These are the activations of a small neural network, seen along a few directions. Each row is one input.
In each table, some parts of the input vary, and every possible input appears once, in random order.
A made-up example of a description, with smaller parts first: one of 4 places along a line, together with either a single point or (one of 2 separate values, together with one of 5 places around a ring) or one of 11 places around a ring.
Shared parts are said once, and a part with two or three values counts as separate values.
In the rows, 128 means zero.

Other details of the inputs shift rows strongly along three fixed directions, in all tables alike. That doesn't count.

Rows:
x1: [123 196 125 108 102 149 119 123 103 176 174  65  80 137]
x2: [130  96 174 132 115 144 126 138 173  99 116 161 151 121]
x3: [137 155 166  92 110 109 110 111 171 130 159  81 100  77]
x4: [ 94 149 121 154 125 189 137 150  80 128 124 132 126 137]
x5: [122 111 174 151 140 117  99 124 143 114 118 150 179 101]
x6: [125  80 179 140 126 120 107 122 140 108 111 134 173 116]
x7: [129 138  22 150 150 122 154 117  77 123 100 169 105 198]
x8: [183 128  70  77 153  67 171 122 175 127 137 130  91 122]
x9: [137 103 179 137 111 136 101 115 178 107 124 169 148 148]
x10: [151 119  45 145 168 131 183 127  83 100 135 170 100 211]
x11: [142 153 140 105 107 130 153 138  93 178 201  54 108 154]
x12: [ 92 124 119 162 106 159 126 146  62 154 124 120 153 149]
x13: [131 157 147  92 104 117 114 131 174 154 134  90 109  59]
x14: [ 96 149 123 160 120 185 123 139  80 126 130 131 121 148]
x15: [121 123 171 141 128 138  90 106 163  96 115 162 150 119]
x16: [176 126  66  70 169  64 164 117 166 124 122 115  82 114]
x17: [104 135 135 160 141 166 133 136  61 128 150 116 154 150]
x18: [111 132 144 144 137 183 119 131  95 128 142 132 117 194]
x19: [137  99  46 133 152  90 149 125 148 102  62 193 134 117]
x20: [101 106 149 139  97 139 110 137 157 115  84 155 150  92]
x21: [107 124 141 145 137 187 132 142  88 119 142 124 113 179]
x22: [ 89 137 118 157 103 180 123 146  86 138 122 131 121 156]
x23: [149 107  65 132 180  89 157 109 141  63  83 190 133 117]
x24: [175 145  53 100 155  24 150 101 131 146 122 111 109  96]
x25: [128 166 135  85 124 156 154 147 103 165 181  49  70 141]
x26: [139  91 181 147 123 115 111 133 159 125 126 157 177 132]
x27: [130 142 151 102  88  78 105 128 153 184 139  76 129  79]
x28: [137 157 158  84 122 119 118 130 180 142 151  88 109  66]
x29: [114 105 159 154 111 118  99 120 129 117  99 142 178  87]
x30: [128  88 183 143 138 117 101 130 148 121 111 143 172 123]
Each input here is: one of 5 places along a line, together with either one of 2 separate values or one of 4 places along a line.
Changing only the place on the line of 5 turns x20 into x4. The same change can be made to x22. Which row results?
> x14
Change only the place on the line of 4 in x9. List by row number the other rows that result.
> x2, x8, x10
List by row number the other rows that have the place on the line of 5 in common with x17.
> x3, x5, x15, x23, x28
Change only the choice among 2 separate values in x11. List by row number the other rows that result.
> x26

Rows:
x31: [137 102  53 150 178  99 170 138  97 101 102 168 148 136]
x32: [ 95  99 200 182  77 148  62 123 137 126  98 159 177 123]
x33: [149 108 161  89 132  96 115 104 203 104 119 124 120  94]
x34: [ 94 140 134 160 131 177 131 155  60 159 133 129 163 147]
x35: [151 116 165  94 129  88 110 108 207 114 125 134 109 102]
x36: [141 103 111 132 117 136 144 142 147 123 117 157 123 164]
x37: [121 160 166 106 115 136 122 131 131 151 176  65 127  88]
x38: [145 124 128  91 148 106 128 116 162 114 134 122  99 132]
x39: [ 84 107 164 164  80 145 104 146 104 150 108 127 167 130]
x40: [156 128 149 115 120  65  99 108 181 147 114 123 140  76]
x41: [128 100 128 150 130 155 128 120 150  91 106 187 148 172]
x42: [134 164 138 101 127 147 156 138  93 149 180  67  93 122]
x43: [103 141 151 147 113 206 123 149 104 134 154 140 124 202]
x44: [129 140  74 149 164 135 139 134  66 139 122 137 135 168]
x45: [117 133  71 150 154 127 160 154  64 154 114 135 141 161]
x46: [140  77 110 148 163  80 133 113 157  69  77 203 185  83]
x47: [119 113 199 124  68 100  61 108 174 142 116 102 154  78]
x48: [136  86  81 148 128  64 128 101 123 104  75 178 163 116]
x49: [180 146  67  98 172  64 167 103 131 110 143 121  76 134]
x50: [145 145  97 100 103  66 126  96 124 159 141  72 106 108]
x51: [108 122 190 147 132 179 107 137 124  99 131 135 147 133]
x52: [ 95 143 144 161 143 196 124 152  72 130 157 122 146 155]
x53: [106 128 178 165 127 171 104 142 123 124 142 141 159 121]
x54: [173 128  63  95 163  67 181 123 124 116 130 107  88 119]
x55: [159 125 110  78 136  95 151 132 158 145 144  86  80 119]
x56: [133 166 178 100  80 141 114 132 168 165 178  97  91 145]
x57: [131 169 141 103 132 148 149 129 102 137 177  65  92 131]
x58: [133 118  85 129 166 159 164 135  88 118 134 146 107 176]
x59: [ 69 220 100  97  66 191 110 149 144 162 108  82  53  40]
x60: [124 141  73 151 163 137 149 129  64 139 121 135 141 162]
x61: [136  76 162 146 109 141 110 122 187  90  91 200 167 129]
What is each input in this table made of?
> either a single point or (one of 5 places along a line, together with one of 6 places along a line)
A walk changes only the place on the line of 6. It starts at x48 and steps to x34. List the rest of the walk in order.
> x46, x42, x58, x61

Rows:
x62: [125 119 168 108  93 113 104 130 180 138 111 106 142  62]
x63: [107 113 127 175 129 154 124 133  73 130 124 151 165 165]
x64: [169 197  84  52 135  96 175 119 104 184 210  21  35 154]
x65: [116 122 130 157 144 181 129 133 101 100 127 155 129 174]
x66: [137 133  74 126 141  88 138 109 129 117 109 146 128 115]
x67: [121 107 135 162 143 162 138 145  96 123 139 153 154 183]
x68: [160 123  93 121 162  98 143 116 145 108 125 149 116 135]
x69: [ 98 128 120 159 141 176 138 146  95 108 119 159 139 148]
x70: [111 189 128 106 100 183 140 145  75 190 197  51  60 179]
x71: [154 109  96 124 150  79 152 118 126 112 123 141 127 131]
x72: [147 123  81 120 142  98 155 124 135 113 103 146 116 115]
x73: [133 134 175  89  99 119 106 116 190 126 144 103 112  90]
x74: [119 120 136 155 153 171 136 145  99 119 131 156 150 178]
x75: [157 118  85 114 147 100 150 123 145 120 114 153 118 132]
x76: [146 116 190  99  96 102 108 115 183 133 152  93 127 105]
x77: [123 125 183 114  91 107  95 125 186 133 116 117 130  73]
x78: [ 76 124 216 169  69 180  64 145 137 140 110 135 178 107]
x79: [144 128  72 127 132  88 141 115 126 125 100 144 130 115]
x80: [114 189 129 110 108 178 142 155  78 201 200  56  73 173]
x81: [151 127  90 124 159  95 145 116 132 101 115 145 113 117]
x82: [136 119  74 125 139  85 137 121 130 124  98 141 119 121]
x83: [150 124  86 113 155  99 147 120 148 110 124 154 117 132]
x84: [ 93 122 113 159 140 174 132 146  91 116 113 152 147 145]
x85: [104 126 128 168 140 164 123 132  76 126 116 153 161 159]
x86: [149 102  88 123 149  77 145 118 121 121 117 135 134 127]
x87: [130 124 181  99 111 103 102 123 170 141 130  94 140  72]
x88: [137 134 186  98 112 104 111 124 173 135 139  95 129  78]
x89: [ 87 137 216 158  89 188  75 137 126 142 136 115 164 102]
x90: [144  91 136 121 123 107 118 110 184  90  85 173 140 107]
x91: [104 120 120 163 148 172 126 140  85 114 115 149 145 146]
What is each input in this table made of?
> one of 5 places along a line, together with one of 6 places along a line
Changing only the place on the line of 6 turns x81 into x71. The same change can be made to x65. Which row results?
> x76
Change only the place on the line of 5 in x70. List by row number the other rows that result.
> x77, x78, x80, x82
Change only the place on the line of 6 in x78. List by row number the other rows that result.
> x63, x66, x79, x85, x89
Change only the place on the line of 6 in x74. List by row number the other rows that result.
> x67, x68, x75, x80, x83
